A small network was trained on invented records. Each row is its activation on one of them, seen along a few directions.
After each row come some of the record's fields: KEMIZ, REVI, VOGA, VERUB, KOR.
Not every record has every field; a missing one is written missing.
The largest differences between rows may come from other fields.
(in the rows, 500 means zero)
Strong random noise was added to every row along 17 fixed directions; ignore it. To show where, here is one row again and again, with new noise each time:
[740 620 541 375 399 351 503 375 455 429 444 264 522 534 398 572 695 444
 434 576 437 372 369 404 493 429 599 399 438 396 372 500 466]
[474 709 548 438 181 402 619 358 485 399 600 502 331 619 523 651 574 363
 441 405 419 495 506 487 423 432 364 402 383 523 461 652 487]
[332 528 510 290 455 414 660 445 452 547 526 716 480 583 268 519 737 523
 369 666 522 551 425 400 409 420 400 548 356 507 535 610 467]
[551 559 329 494 763 305 434 492 455 526 512 433 420 433 487 573 549 465
 514 564 285 399 541 481 551 433 670 400 466 786 463 609 559]
[626 538 481 350 423 395 276 440 489 451 532 498 535 387 386 572 538 679
 395 574 573 392 338 721 513 377 414 544 209 544 447 333 611]
[564 571 727 472 451 547 636 651 367 380 627 531 465 591 487 585 438 431
 499 275 241 465 564 349 670 694 443 559 444 660 542 482 763]
[193 374 467 591 645 485 410 664 570 616 275 884 654 308 398 211 512 611
 491 564 667 376 387 676 497 256 531 522 574 438 506 461 577]
[546 531 439 561 613 315 438 590 565 352 549 327 537 530 528 478 374 517
 448 475 538 494 398 585 504 510 601 387 703 471 400 342 598]
[639 350 481 290 812 574 448 437 460 682 446 370 403 658 534 591 330 489
 515 526 281 570 655 568 624 571 493 711 266 597 406 674 401]
[645 828 553 665 414 399 444 513 630 426 522 461 640 501 419 489 670 458
 543 518 494 464 459 501 583 423 547 303 443 519 499 384 654]
[399 663 575 438 588 352 799 552 528 590 449 672 493 647 184 450 677 343
 503 605 560 425 714 306 632 626 386 526 430 273 716 562 605]
[503 661 558 617 584 519 667 446 679 367 725 595 426 716 583 393 511 452
 667 472 473 538 541 528 467 463 445 244 611 676 832 183 650]
[770 409 727 442 540 554 453 554 352 226 586 291 493 411 477 419 785 623
 518 560 353 529 314 282 343 641 655 373 593 676 549 226 644]
[585 375 714 300 471 568 578 402 366 400 482 471 417 619 508 530 576 484
 502 428 360 395 330 468 437 461 472 498 481 578 554 454 470]
[476 600 622 660 538 524 617 632 444 437 632 468 625 758 478 597 233 391
 410 348 501 614 538 509 725 670 355 562 631 415 509 447 609]
[598 571 617 349 347 369 459 502 474 411 458 405 460 553 370 492 559 458
 334 466 463 547 448 532 446 442 432 495 377 362 266 568 533]
[298 354 445 464 177 573 663 559 441 452 576 665 495 382 630 452 334 591
 355 337 564 408 308 489 472 399 461 554 622 453 491 444 526]
[421 370 477 237 458 418 559 491 525 520 406 515 450 463 473 542 578 588
 457 541 511 400 345 474 417 474 562 601 450 465 433 588 452]
[556 442 325 325 598 458 460 388 535 478 580 456 285 408 576 391 413 592
 608 484 386 446 650 611 478 598 521 463 329 599 557 345 493]

[383 363 429 348 492 514 554 439 622 637 505 543 371 652 599 643 316 475
 439 404 544 567 407 666 402 357 418 558 521 598 533 675 353]
KEMIZ=gime REVI=missing VOGA=tamu VERUB=vav KOR=nizug
[436 721 397 516 307 483 505 286 581 455 559 573 375 485 634 446 525 431
 758 435 412 386 649 560 452 505 530 336 396 549 489 478 428]
KEMIZ=popig REVI=missing VOGA=tamu VERUB=vav KOR=nivo
[379 453 654 372 665 362 551 642 543 356 584 570 295 683 501 634 473 450
 451 363 379 633 489 539 389 502 392 536 539 782 558 636 649]
KEMIZ=mefi REVI=puz VOGA=tige VERUB=vav KOR=nizug
[676 400 657 558 485 551 393 341 336 271 619 218 213 576 590 471 512 457
 479 680 627 634 670 548 233 669 298 445 527 296 552 351 482]
KEMIZ=mefi REVI=tagu VOGA=tige VERUB=muza KOR=missing
[604 513 471 437 463 455 445 494 703 504 358 396 661 340 524 502 690 647
 670 564 611 289 269 477 504 491 721 459 519 472 569 363 481]
KEMIZ=popig REVI=missing VOGA=tige VERUB=muza KOR=missing
[542 436 624 637 493 707 412 506 437 608 425 583 452 410 492 512 549 497
 525 518 578 534 624 572 533 553 314 585 332 510 725 559 514]
KEMIZ=mefi REVI=tagu VOGA=tamu VERUB=vav KOR=nivo
[522 620 527 488 409 362 349 546 542 331 473 329 502 530 608 636 481 502
 500 461 424 475 399 548 445 538 626 462 539 477 169 543 622]
KEMIZ=mefi REVI=tagu VOGA=tamu VERUB=muza KOR=missing
[760 605 494 547 420 563 399 402 648 472 518 331 508 443 573 336 628 510
 518 532 408 643 454 524 430 335 589 303 396 591 397 436 420]
KEMIZ=mefi REVI=tagu VOGA=tige VERUB=vav KOR=nizug
[500 447 379 255 434 496 583 432 448 472 676 358 531 554 548 801 500 674
 486 622 493 522 366 332 491 753 571 692 444 572 444 497 439]
KEMIZ=gime REVI=missing VOGA=tige VERUB=muza KOR=missing
[622 672 446 509 451 558 432 387 622 532 472 453 732 525 465 299 557 531
 596 489 419 591 429 544 576 445 631 354 427 456 308 358 336]
KEMIZ=popig REVI=missing VOGA=tige VERUB=muza KOR=missing
[536 431 573 599 391 744 385 588 509 496 569 568 553 401 525 348 462 632
 390 464 543 796 510 592 471 520 345 547 364 537 494 403 526]
KEMIZ=mefi REVI=tagu VOGA=tige VERUB=muza KOR=missing
[604 584 663 389 568 581 641 462 650 628 502 624 458 677 537 493 621 458
 705 720 419 350 695 311 522 389 543 613 317 478 575 507 732]
KEMIZ=popig REVI=missing VOGA=tige VERUB=vav KOR=nizug
[211 532 573 594 595 473 527 658 391 546 509 847 604 549 335 439 488 489
 420 606 547 539 585 473 528 432 395 618 524 469 443 580 683]
KEMIZ=popig REVI=missing VOGA=tige VERUB=muza KOR=missing
[491 475 438 402 646 592 539 397 525 686 528 635 602 654 455 460 473 578
 533 808 556 420 485 502 522 339 549 595 425 409 453 381 545]
KEMIZ=gime REVI=missing VOGA=tamu VERUB=vav KOR=nivo
[362 361 391 413 491 473 623 594 623 706 317 625 649 367 519 422 587 568
 465 599 534 378 317 333 471 211 759 603 619 476 359 720 422]
KEMIZ=popig REVI=missing VOGA=tige VERUB=vav KOR=nizug
[505 450 473 565 635 546 518 535 469 608 443 549 532 559 417 384 422 431
 415 495 499 561 560 541 558 434 481 456 559 418 523 479 480]
KEMIZ=mefi REVI=tagu VOGA=tamu VERUB=vav KOR=nivo
[439 490 325 370 187 360 561 450 601 525 430 466 341 424 657 605 302 470
 450 361 586 287 581 561 486 386 490 591 477 239 365 613 514]
KEMIZ=diti REVI=missing VOGA=tamu VERUB=muza KOR=missing
[577 532 527 480 699 312 397 576 346 437 515 499 559 486 162 390 396 435
 323 305 458 541 502 704 681 530 343 407 443 546 520 394 492]
KEMIZ=popig REVI=missing VOGA=tige VERUB=vav KOR=nizug
[441 420 436 673 529 545 439 521 293 332 614 535 553 380 614 342 218 518
 532 251 423 399 439 625 593 539 531 368 744 595 513 230 488]
KEMIZ=popig REVI=missing VOGA=tige VERUB=vav KOR=nivo
[357 311 460 423 472 574 568 390 294 573 434 583 488 504 508 473 268 469
 462 401 547 340 505 598 612 524 371 648 511 320 525 528 300]
KEMIZ=popig REVI=missing VOGA=tige VERUB=muza KOR=missing
[669 299 518 507 596 329 601 687 422 436 500 210 228 462 487 473 417 323
 186 356 406 618 544 380 388 425 503 371 770 544 521 689 553]
KEMIZ=gime REVI=missing VOGA=tige VERUB=muza KOR=missing
[399 583 545 453 731 626 572 436 823 807 317 798 628 685 422 437 686 485
 735 587 488 583 574 566 595 317 468 572 270 622 709 646 368]
KEMIZ=diti REVI=missing VOGA=tige VERUB=muza KOR=missing
[411 713 291 515 481 297 560 514 711 509 649 447 466 587 588 625 384 477
 517 561 515 554 587 488 528 489 573 475 511 528 352 592 576]
KEMIZ=popig REVI=missing VOGA=tige VERUB=vav KOR=nizug
[522 533 475 416 605 283 545 323 301 418 507 558 408 525 240 386 577 391
 375 549 524 302 469 606 525 352 363 327 461 435 654 355 441]
KEMIZ=mefi REVI=tagu VOGA=tige VERUB=vav KOR=nivo
[349 430 180 604 616 398 543 502 411 618 588 566 570 452 511 623 297 519
 284 532 571 478 412 560 613 297 502 535 630 616 538 586 401]
KEMIZ=mefi REVI=puz VOGA=tige VERUB=vav KOR=nizug
[532 367 495 551 365 636 621 500 396 498 547 416 560 438 519 480 561 524
 324 484 542 649 344 344 449 499 493 487 625 501 556 537 318]
KEMIZ=mefi REVI=tagu VOGA=tige VERUB=vav KOR=nizug
[529 317 432 212 760 378 660 529 632 502 411 487 469 442 359 330 630 623
 591 553 542 316 385 440 507 612 654 447 564 473 769 230 515]
KEMIZ=mefi REVI=tagu VOGA=tamu VERUB=muza KOR=missing
[578 430 507 259 601 362 468 498 509 483 425 470 581 457 320 459 459 571
 485 363 484 305 268 666 653 536 518 481 415 523 545 333 453]
KEMIZ=popig REVI=missing VOGA=tige VERUB=vav KOR=nizug
[569 543 562 595 567 505 425 439 543 463 463 320 521 668 555 432 379 394
 540 528 539 559 481 631 471 504 515 404 628 342 317 483 411]
KEMIZ=gime REVI=missing VOGA=tamu VERUB=vav KOR=nizug
[498 497 465 404 572 470 414 373 572 552 469 534 546 575 478 458 532 585
 560 754 625 453 495 585 421 373 506 572 404 363 406 430 473]
KEMIZ=popig REVI=missing VOGA=tige VERUB=muza KOR=missing
[344 539 582 381 324 471 550 638 669 480 525 577 622 601 477 593 519 588
 509 483 610 599 322 458 407 590 545 597 565 443 360 523 570]
KEMIZ=popig REVI=missing VOGA=tamu VERUB=vav KOR=nivo
[434 630 612 876 425 591 569 527 453 455 484 569 381 511 539 422 547 246
 591 335 523 587 739 468 465 602 369 287 686 486 764 571 486]
KEMIZ=mefi REVI=puz VOGA=tamu VERUB=vav KOR=nivo
[405 617 501 466 318 414 497 429 521 494 470 629 544 499 558 687 509 515
 572 563 582 159 398 530 544 327 514 567 436 440 477 513 639]
KEMIZ=popig REVI=missing VOGA=tige VERUB=vav KOR=nivo
[739 641 723 558 530 464 217 443 374 429 362 375 486 484 344 565 523 384
 615 347 469 346 596 719 602 672 377 417 336 460 549 419 556]
KEMIZ=gime REVI=missing VOGA=tamu VERUB=vav KOR=nizug
[615 656 425 592 419 413 323 411 309 328 514 295 574 417 467 580 426 521
 507 492 543 376 577 550 645 744 491 511 460 258 369 314 500]
KEMIZ=mefi REVI=puz VOGA=tige VERUB=vav KOR=nivo

Which values does each new row have?
[555 456 417 471 573 441 491 403 458 535 434 450 503 485 459 395 502 439
 396 492 430 470 396 572 511 286 554 375 517 529 421 544 336]
KEMIZ=mefi REVI=tagu VOGA=tige VERUB=vav KOR=nizug
[542 511 433 577 365 368 416 444 441 545 378 329 457 382 443 683 534 432
 454 550 748 370 529 534 445 571 468 511 564 253 550 629 398]
KEMIZ=popig REVI=missing VOGA=tamu VERUB=vav KOR=nivo
[569 658 517 630 505 593 629 534 517 609 626 500 582 588 503 724 535 466
 523 570 470 555 611 329 688 619 457 601 394 602 662 594 588]
KEMIZ=mefi REVI=tagu VOGA=tige VERUB=vav KOR=nivo
[740 451 442 538 493 599 518 641 846 618 542 322 616 468 596 404 430 611
 398 462 558 742 393 506 544 375 594 471 507 551 515 415 512]
KEMIZ=mefi REVI=tagu VOGA=tige VERUB=vav KOR=nizug
[529 505 279 477 430 400 585 494 543 460 691 462 584 338 506 444 551 642
 430 577 539 496 337 376 467 409 657 405 594 644 522 345 473]
KEMIZ=popig REVI=missing VOGA=tige VERUB=vav KOR=nizug
[568 563 716 796 449 670 493 445 428 544 364 603 661 485 449 467 725 412
 524 582 615 392 398 468 547 296 432 403 559 443 729 481 481]
KEMIZ=mefi REVI=tagu VOGA=tige VERUB=vav KOR=nivo
[664 632 513 459 282 469 484 496 418 475 578 379 429 371 371 510 669 463
 450 463 406 613 627 330 443 669 514 434 357 512 417 568 504]
KEMIZ=popig REVI=missing VOGA=tamu VERUB=vav KOR=nizug
[506 255 609 365 473 642 667 673 432 652 422 659 365 302 525 437 453 521
 494 393 391 310 633 332 614 535 475 738 352 541 648 628 676]
KEMIZ=mefi REVI=tagu VOGA=tige VERUB=vav KOR=nizug
[533 405 430 641 487 571 524 626 621 573 582 439 651 360 530 615 641 630
 356 508 614 750 219 418 437 397 548 469 633 815 713 600 375]
KEMIZ=popig REVI=missing VOGA=tige VERUB=muza KOR=missing
[234 714 689 351 299 370 674 740 689 385 533 809 567 573 246 450 695 521
 461 314 476 641 390 438 480 628 399 471 439 559 496 529 701]
KEMIZ=gime REVI=missing VOGA=tige VERUB=muza KOR=missing
[585 427 499 316 514 388 453 539 544 438 414 298 586 442 390 481 498 601
 491 489 615 465 394 515 538 705 561 583 505 283 419 391 411]
KEMIZ=popig REVI=missing VOGA=tige VERUB=vav KOR=nivo
[562 463 575 430 814 500 375 463 500 528 439 477 632 639 481 675 570 601
 615 753 517 325 339 560 576 499 588 604 440 572 544 378 627]
KEMIZ=mefi REVI=tagu VOGA=tamu VERUB=muza KOR=missing
[609 501 523 554 534 469 370 393 453 328 538 363 580 472 461 410 730 624
 504 825 653 513 341 444 270 456 605 362 647 382 463 226 513]
KEMIZ=gime REVI=missing VOGA=tige VERUB=muza KOR=missing
[444 509 400 437 494 564 476 426 385 463 700 553 536 547 546 564 386 623
 496 589 446 556 519 496 539 604 466 605 397 583 416 390 526]
KEMIZ=popig REVI=missing VOGA=tige VERUB=muza KOR=missing
[426 493 558 546 577 446 444 421 479 549 359 573 616 529 317 449 589 477
 488 589 704 430 354 668 511 407 394 448 522 353 592 475 355]
KEMIZ=popig REVI=missing VOGA=tige VERUB=muza KOR=missing
[593 659 691 308 130 525 485 425 473 433 506 471 431 401 375 755 817 561
 582 450 500 481 516 406 470 779 337 620 109 528 619 612 487]
KEMIZ=popig REVI=missing VOGA=tige VERUB=vav KOR=nivo
[403 680 341 521 455 530 617 354 539 654 434 520 582 569 541 622 499 407
 676 476 431 380 564 445 680 646 598 486 444 454 492 632 317]
KEMIZ=mefi REVI=tagu VOGA=tamu VERUB=vav KOR=nizug
